These are the activations of a small neural network, seen along a few directions. Each row is one input.
In each table, some parts of the input vary, and every possible input appears once, in random order.
Descriptions start from the smaller parts, as in this example, which fits no table here: one of 4 places along a line, together with either a single point or (one of 2 separate values, together with one of 5 places around a ring) or one of 11 places around a ring.
Shared parts are said once, and a part with two or three values counts as separate values.
In the rows, 128 means zero.

A family of inputs:
R1: [167,80,155,147,83,72,94,109,67,117,143,177,109,179,127,164,245,97,93]
R2: [66,77,100,157,155,73,166,144,190,126,119,122,94,120,111,104,147,129,132]
R3: [165,234,117,75,134,146,138,124,75,187,172,57,206,79,145,194,99,78,148]
R4: [125,207,132,90,126,249,127,181,135,106,63,109,132,123,118,92,97,116,140]
R5: [187,167,104,56,118,152,122,143,97,210,73,79,154,132,87,132,104,104,221]
R6: [178,188,109,65,119,142,119,139,77,213,88,77,134,123,69,123,105,75,198]
R7: [91,86,97,185,164,106,129,118,75,108,145,145,101,136,131,129,81,178,111]
R8: [79,132,108,132,147,87,122,121,222,90,140,106,127,82,109,109,103,146,127]
R9: [137,117,200,171,126,180,131,109,161,74,180,173,162,150,210,131,141,107,52]
R10: [167,212,106,57,132,156,146,118,95,193,149,56,228,87,162,198,101,107,168]
R11: [180,54,142,130,81,88,91,110,90,118,127,176,136,184,140,174,246,121,108]
R12: [91,159,104,143,148,100,104,85,187,90,135,105,128,93,120,123,77,172,116]
R13: [76,154,109,139,151,106,102,70,153,95,139,112,125,94,132,130,57,183,116]
R14: [108,145,198,161,84,185,149,116,177,47,158,130,217,123,188,165,144,98,29]
R15: [88,55,101,178,160,87,163,159,128,128,141,134,80,140,118,117,133,147,124]
R16: [136,103,196,133,117,167,124,128,142,115,130,185,115,162,168,86,172,134,77]
R17: [98,53,95,191,169,107,149,138,92,123,141,139,81,132,126,124,111,164,119]
R18: [140,174,145,102,113,230,119,161,155,145,92,150,104,140,124,64,126,123,140]
R19: [74,106,111,143,150,69,147,155,213,101,134,120,111,90,113,105,121,133,131]
R20: [193,86,137,91,94,109,137,142,98,169,91,169,93,171,95,116,176,125,191]
R21: [86,120,105,168,150,108,103,107,109,90,148,130,106,114,146,127,53,181,110]
R22: [183,108,142,101,95,99,133,138,78,171,107,166,73,162,77,107,178,97,167]
What do these inputs look like to the network?
> either one of 5 places along a line or (one of 2 separate values, together with one of 4 places along a line) or one of 9 places around a ring
What sort of input is R2?
> one of 9 places around a ring
Start at R17 and move only the place on the ring of 9, one step at a time. The first step leads to R7. Which rows follow, in order?
> R21, R13, R12, R8, R19, R2, R15

A family of inputs:
R23: [110,201,94,130,133,118,74,98,115,114,126,99,132,94,105,122,50,152,141]
R24: [191,139,124,62,106,119,120,125,67,195,132,153,108,142,124,124,179,121,166]
R25: [101,177,100,130,157,126,108,118,80,129,158,69,131,88,122,146,57,116,113]
R26: [115,88,152,169,157,145,133,123,131,101,120,195,75,162,157,104,134,143,88]
R27: [153,98,60,100,131,114,108,185,81,172,72,109,82,146,64,119,162,127,200]
R28: [112,85,136,187,151,139,135,91,108,118,137,175,99,183,158,130,148,160,96]
R29: [108,154,111,111,166,160,172,169,157,157,150,90,166,96,152,120,64,112,164]
R30: [147,91,86,113,114,108,141,168,75,171,55,107,88,154,40,116,130,112,198]
R31: [67,116,132,154,140,78,145,126,198,91,122,136,105,110,118,113,169,130,102]
R32: [201,157,193,105,83,141,125,122,117,158,128,121,176,154,125,146,163,53,142]
R33: [187,133,148,77,91,112,153,109,62,195,114,150,114,151,101,121,148,105,164]
R34: [99,79,116,152,119,46,138,115,157,80,156,117,133,127,142,156,145,155,102]
R35: [206,164,169,90,99,147,92,140,122,159,147,123,170,145,148,150,195,67,143]
R36: [91,78,108,155,122,48,139,116,175,66,144,122,133,103,127,119,156,126,103]
R37: [143,181,143,104,96,225,106,150,120,83,124,123,189,124,171,159,156,117,83]
R38: [93,95,162,165,137,144,130,136,159,95,130,177,75,141,136,75,149,144,98]
R39: [111,57,124,153,135,72,126,97,122,119,158,154,144,133,146,164,137,165,96]
R40: [129,181,115,92,143,146,97,100,177,116,113,104,132,94,101,114,52,168,176]
R41: [111,68,135,180,137,115,130,82,105,133,138,173,110,155,172,165,141,164,110]
R42: [131,156,116,92,143,156,140,138,192,154,113,86,151,94,142,92,57,153,169]
R43: [139,174,167,119,80,218,139,132,117,82,106,120,195,134,148,156,125,101,82]
R44: [120,170,104,146,168,150,163,159,111,156,173,77,152,79,126,149,73,119,127]
R45: [77,106,149,158,135,118,130,145,195,99,127,163,85,137,119,83,150,133,83]
What do these inputs look like to the network?
> either one of 6 places around a ring or (one of 2 separate values, together with one of 4 places along a line) or one of 9 places around a ring
Change only the place on the line of 4 in R27. List by row number the other rows that result.
> R24, R35, R37

A family of inputs:
R46: [106,142,156,147,124,192,132,133,154,90,130,148,152,131,168,114,114,133,80]
R47: [97,163,119,139,149,137,117,107,136,96,148,91,150,92,143,151,57,155,105]
R48: [157,159,105,76,124,165,135,156,135,170,82,116,128,130,97,109,132,102,199]
R49: [178,131,157,102,97,154,127,158,110,152,100,143,138,169,122,130,199,73,145]
R50: [132,17,80,169,144,79,118,135,51,147,102,176,46,188,105,110,164,170,156]
R51: [178,151,131,81,90,155,147,154,101,176,92,125,129,150,95,119,166,86,165]
R52: [51,70,111,167,141,51,141,124,215,64,149,144,102,104,133,115,165,157,80]
R53: [127,184,83,100,155,111,120,118,121,174,130,75,139,94,107,137,70,136,177]
R54: [98,137,140,152,138,135,121,101,130,94,165,122,167,110,171,162,91,158,82]
R55: [173,143,115,86,104,90,136,123,77,185,124,95,150,123,99,166,145,108,172]
R56: [133,178,115,91,142,176,121,164,151,166,101,96,115,109,101,91,87,126,181]
R57: [145,133,178,140,115,175,140,129,135,101,141,162,142,148,170,119,155,117,84]
R58: [167,124,172,126,93,170,132,134,118,127,137,165,138,159,155,129,185,88,90]
R59: [130,41,139,167,117,83,118,110,88,127,99,204,43,188,95,101,192,150,121]
R60: [106,179,100,126,160,132,111,122,132,120,145,85,143,81,116,141,47,151,136]
R61: [106,67,161,147,104,76,104,102,199,71,120,181,76,145,116,75,151,157,90]
R62: [108,177,110,127,151,196,113,159,164,112,108,104,132,101,113,97,72,135,151]
R63: [37,43,97,205,183,57,179,144,195,94,164,120,97,102,131,109,96,155,97]
R64: [156,159,93,77,133,97,133,121,101,184,116,90,143,102,102,151,103,119,194]
R65: [172,130,142,103,107,86,124,121,71,166,138,114,155,139,127,172,172,90,142]
R66: [132,134,157,148,126,118,131,89,103,104,175,136,161,128,177,164,132,136,86]
R67: [103,167,133,136,136,196,129,138,156,93,115,114,135,112,140,102,78,131,106]
R68: [153,116,148,135,111,114,114,100,100,130,165,136,165,137,162,180,172,109,105]
What do these inputs look like to the network?
> either one of 5 places along a line or (one of 2 separate values, together with one of 9 places around a ring)
Change only the place on the ring of 9 in R54. List by row number the other rows that result.
> R47, R53, R55, R60, R64, R65, R66, R68
Change only the choice among 2 separate values in R51. List by row number the other rows that result.
> R55
